A small network was shown many inputs. Here are its activations along a few directions, one row for each input.
Each table varies a few parts of the input and shows all the possible inputs, shuffled.
Descriptions start from the smaller parts, as in this example, which fits no table here: line(6) and (point or ring(11) or (values(3) and ring(5))).
Shared parts are said once, and a part with two or three values counts as separate values.
In the rows, 128 means zero.

Other details of the inputs vary at random and push rows far along two fixed directions, the same in every table; ignore that.
To show where, the next rows are all for the same input, with only those details redrawn:
[ 91 123 143  93  75 119 192 133 136 191 152 153  72  99 118]
[178 156 118 161 162 145 122  75 100 122 134 115 180 121  93]
[191 157 111 172 158 145 129  61  85 121 143 115 192 124  80]
[142 137 124 135  99 128 178  90 100 166 159 139 128 111  90]
[146 168 143 129 236 160  41 128 172  87  76  97 170 116 155]

Table:
R1: [104 123 136 105  68 119 202 118 119 192 161 153  84 102 104]
R2: [137 156 117 122  96 117 184 104  94 180 171 137 137 129  85]
R3: [174 158 105 181 143 119 126  86  99  99 139 111 203 148  94]
R4: [ 79 118 111 112  82  93 196 145 137 178 155 154  85 121 130]
R5: [161 109 108 136  62 114 150  98  59 120 148 120 142 161  96]
R6: [ 53 152 178  47 145 124 109 199 210 156  97 128  70 112 178]
R7: [ 61 103 160  80 138 117  79 199 209 118  86 134  62 102 216]
R8: [ 56 128 189  60 150 156 113 203 219 142  98 141  54 110 170]
R9: [ 73  95 157  66 118 130  72 193 176 109  76 111  69 135 196]
R10: [106  81 123 105  45 118 159 132 100 148 134 141  73 134 136]
R11: [172  85 121 151  95 154 133 109  78 100 138 127 144 163  98]
R12: [106 106 134 113  37  87 187 136 110 161 169 153  91 128 126]
R13: [163 102 118 182  95 123 165 112  79 121 160 151 140 142  91]
R14: [204 115 119 195 146 151 114  86  84  75 146 122 192 148  98]
R15: [122 128 123  97 155 131  54 165 144  90  85 101 125 156 173]
R16: [ 93 103 128 143  64 113 213 152 124 163 157 168  83 128  97]
R17: [101  98 136 131  57 125 214 142 130 158 164 159  85 123 103]
R18: [149 140 130 159 130 145 160 107 100 140 151 145 143 135  68]
R19: [ 57 141 178  58 144 133 107 192 210 155  96 123  67 102 177]
R20: [ 88 130 138 115 164 126  93 167 194 109  87 121 110 109 178]
R21: [135 158 137 149 223 143  35 145 184  62  71  86 179 130 167]
R22: [ 52 135 159  54 157 129 116 189 202 161  99 139  64  95 181]
R23: [190 128  83 187 128 108 139  66  58 113 169 127 188 147  96]
R24: [198 146  92 184 140 116 110  80  71  97 155 113 203 151 103]
R25: [100  94 140 115  51  99 170 142 124 157 157 146  83 115 139]
R26: [ 87 133 128  86  93 108 196 135 131 200 161 154  80 115 116]
R27: [141 104 104 151  89 105 160 102  86 137 164 144 130 121 120]
R28: [102  90 106  96  62 104 163 137  96 155 144 141  77 148 134]
R29: [136 175 118 143 229 136  39 149 177  73  80  93 188 143 166]
R30: [178 117 125 163 218 168  17 144 127  37  65  96 182 171 140]
R31: [125 148 117 142 222 136  57 143 172  76  81 105 167 121 168]
R32: [152  98  94 141  89 125 136  95  64 120 141 128 135 148 112]
Q: What is each input in this table made of?
A: line(4) and (values(2) or ring(6))
Q: Change only the ring(6) part in R21. List by row number the other rows that result.
A: R3, R4, R20, R29, R31
Q: Change only the ring(6) part in R19. List by row number the other rows that result.
A: R1, R2, R6, R22, R26
Q: Which other rows agree with R28 in the line(4) part? List them by row number.
A: R5, R9, R10, R11, R15, R30, R32

Table:
R33: [ 99 153 151 101 171 124  81 148 195 121  98 112 121  94 184]
R34: [148 133  88 159 106 111 155  81  89 132 143 121 156 128 104]
R35: [120 148 148 135 212 133  57 163 192  90  95 121 145 112 179]
R36: [ 80  74 129  74  29 105 166 146 117 169 138 147  42 115 159]
R37: [120 117 137  91 159 133  31 160 148  79  70  95 122 147 189]
R38: [156 170 118 130 130 131 158  73  92 166 152 118 161 121  77]
R39: [ 67 118 152  76  33  92 203 172 147 194 167 157  56 119 136]
R40: [103 150 126 108 181 123  56 162 175  92  71  95 138 138 177]
R41: [ 55  92 121  97  47  91 209 160 144 186 150 163  49 106 143]
R42: [158 121  88 184 129 117 147 102  90 114 147 136 164 143 102]
R43: [ 78  44 163  89  11 137 189 177 129 158 140 162  21 131 130]
R44: [174 162 118 161 130 115 126  78  96 122 149 108 188 128 101]
R45: [ 76 133 143  82 101 121 199 135 151 208 153 159  67  84 121]
R46: [ 72 109 122  88  51  96 182 173 135 167 141 145  71 144 135]
R47: [166 129  91 183 138 120 134 104  86  96 143 126 180 163  96]
R48: [165 161 118 152 155 141 155  88  93 145 159 136 166 133  73]
R49: [ 97 171 148  81 199 146  89 137 192 147  90 112 116  91 162]
R50: [114  96 141 103 161 135  47 185 156  73  84 119 107 158 188]
R51: [177 146 114 181 147 122 136  73 102 118 155 124 187 112 104]
R52: [166 125 149 178 108 151 163 100 111 118 150 136 154 122  79]
R53: [187  93  98 174 121 131 111  95  62  92 142 128 160 155 113]
R54: [ 98 158 149 100 210 148  92 162 189 139  99 133 112 103 156]
R55: [125 111 137  93 158 138  34 176 148  71  76 100 124 166 184]
R56: [161 167 118 133 131 137 159  89  89 159 157 124 163 139  72]
R57: [169  90 102 156  95 124 132  88  64 112 146 128 143 137 116]
R58: [155 108 120 182 105 149 160 108 101 105 133 131 152 145  79]
R59: [180 147 118 182 144 122 132  93  95 106 160 128 188 141  96]
R60: [121 158 178 114 220 189  78 156 196 105  74 119 129 109 129]
Q: What is each input in this table made of?
A: line(4) and (point or ring(6))
Q: Changing only the line(4) part turns R48 into R59. The same change can be made to R56. Which row results?
A: R39
Q: Which other rows agree with R47 in the line(4) part? List them by row number.
A: R34, R40, R41, R42, R46, R58
Q: Which other rows agree with R50 in the line(4) part? List them by row number.
A: R36, R37, R43, R53, R55, R57

Table:
R61: [131 172 115 119 205 130  98 126 153 119 122 112 166 132 138]
R62: [ 95 184 153  84 191 120  74 163 200 125  93 106 133 118 176]
R63: [ 35  74 167  60  86 121 143 240 196 149 115 166  14 138 186]
R64: [146 147 135 146  60 123 228  92  91 181 188 149 134 123  56]
R65: [170 150 108 147  99 112 190  52  70 170 196 135 165 113  83]
R66: [ 90 128 150 120 191 150  93 180 186 114  82 141  98 117 154]
R67: [175 112 122 184  95 136 184  67  67 150 170 151 144 106  64]
R68: [103 131 132  60 128 141  93 142 129 146  94 111  90 136 152]
R69: [ 93 119 129  93 152 124  73 154 182 104  87 108 106 108 204]
R70: [ 70 138 141  94 101  95 137 163 160 173 115 141  77 105 151]
R71: [158 104  94 178  80 136 197  83  73 124 161 140 154 146  71]
R72: [161 133 124 183  80 124 192  84  71 154 162 147 147 123  52]
R73: [177 157  94 174 169 124  72  85 110  75 103  80 210 147 124]
R74: [203 165 136 176 218 173  83  78 125  87 129 103 216 121 105]
R75: [106 143 143 107 209 129  44 153 182 107  76 114 118  95 193]
R76: [197 155 104 175 175 121  50 101  85  61 113  89 220 165 124]
R77: [106  85  99 113  29  86 207 141  78 176 183 164  80 150 116]
R78: [146 133 114 150  82 135 232  93  88 177 196 159 133 129  52]
R79: [208 144 124 149 197 190  59  79  83  75  90  88 197 159  84]
R80: [111  89 145 125  11 103 211 148  92 165 177 159  77 143  94]
R81: [ 82 115 108 102 133 115 120 159 162 122 102 119 103 132 173]
R82: [ 75  78 137  70  29  86 170 167 125 175 164 164  41 118 169]
R83: [135 135 137 150 155 145  89 130 153  79  91 100 159 137 132]
R84: [139 144  99 151 176 121 108 115 117 124 117 127 153 128 124]
R85: [171 110 146 153 171 151  60 131 129  64 112 117 157 145 149]
R86: [ 45  84 172  65 107 137 121 201 219 131  89 137  38  96 203]
Q: Changing only one part turns R85 into R82. The same change can be made to R74. Which row results?
A: R65
Q: What is each input in this table made of?
A: values(2) and (point or (values(3) and line(4)))
Q: Change only the values(3) part in R64. List by row number the other rows that result.
A: R74, R78
Q: A walk changes only the line(4) part. It starts at R76 and steps to R73. List the rest of the walk in order.
A: R70, R62
Q: Change only the values(3) part in R72. List by row number the other rows that result.
A: R66, R67

Table:
R87: [101 108 141 117 120 122 120 168 149 118 118 130 100 134 146]
R88: [ 67  84 143  89  56 102 183 174 154 165 147 163  49 115 154]
R89: [127 147 137 140 183 139  89 134 170 105 103 112 154 114 149]
R90: [134 128 126 116 162 139  74 131 139  98 106 108 135 138 155]
R91: [111 117 167 111 147 168 127 149 158 127 110 142  95 113 124]
R92: [101 138 141 122 139 127 132 150 169 134 118 127 120 116 142]
R93: [ 59 122 134  87  73 102 191 158 156 183 143 152  63 106 142]
R94: [148 117 117 133  79 116 161  92  75 145 158 130 137 135 103]
R95: [110 141 153 118 150 139 128 148 173 140 123 132 117 106 139]
R96: [105 112 135 100 120 130 107 167 141 123 109 127 103 136 153]
R97: [132 122 127 113 155 142  77 141 142 102  98 111 128 134 164]
R98: [136  92 110 142  59 120 175 108  80 152 156 144 111 139  97]
R99: [158 114 108 163  97 117 163 102  88 120 159 139 152 145  96]
R100: [135 118 110 152  64 103 179 111  89 144 164 149 122 133 102]
R101: [134 137 161 128 190 177  91 143 160  95  90 125 134 128 120]
R102: [144 123 117 131  77 115 165  99  77 146 158 129 137 144  99]
R103: [103 120 131  94 117 126 117 151 142 129 122 124  98 140 151]
R104: [164 121 105 144 104 132 137  99  81 123 142 121 150 149 106]
R105: [126 115 137 135 162 134  80 152 150  89 103 115 132 133 154]
R106: [155 169 113 145 149 125 147  82 101 152 151 125 170 126  85]
R107: [104 159 151 103 152 137 137 148 166 158 125 135 109 107 130]
R108: [158 159  98 144 141 116 147  86  96 141 146 123 170 127  95]
R109: [127 157 150 130 182 148  99 147 176 115 108 119 147 120 137]
R110: [108 155 152 107 159 139 130 140 166 156 124 133 111  99 136]
R111: [154 119 120 130  73 116 158  87  78 147 152 127 130 128  99]
R112: [150 124 121 128  71 115 162  93  80 147 152 127 131 137  96]
R113: [108  98 137 119 124 124 119 161 146 119 112 133  96 130 156]
R114: [143 104 108 148  74 123 165 111  82 140 150 137 125 149  93]
R115: [109 107 134 101 123 133 102 161 141 122 109 126 104 127 158]
R116: [105 105 138 117 121 122 123 167 148 121 111 133  96 139 152]
R117: [139 141 102 131 103 106 180  88  93 171 163 138 136 112  97]
R118: [198 187 106 178 222 146  79  57  99 103 126  98 228 129  93]
R119: [118 127 128 131 155 123  95 151 149 100 110 126 133 139 156]
R120: [211 153  98 206 194 137  62  75  89  55 116 100 225 144 113]
R121: [116 147 123 127 170 128 104 129 154 116 109 116 139 112 152]
R122: [111 117 130 126 143 121 102 148 151 109 113 131 122 128 162]
Q: What is each input in this table made of?
A: values(2) and (point or ring(6) or line(11))
Q: Changing only the values(2) part turns R92 into R89. The same change can be made to R107. Which row results?
A: R110
Q: Change only the values(2) part in R108. List by row number the other rows that result.
A: R117
Q: A walk changes only the line(11) part. It starts at R111 and steps to R94. List the rest of the walk in order.
A: R90, R97, R115, R98, R113, R105, R88, R122, R120
Q: Change only the values(2) part in R120. List by row number the other rows that result.
A: R100
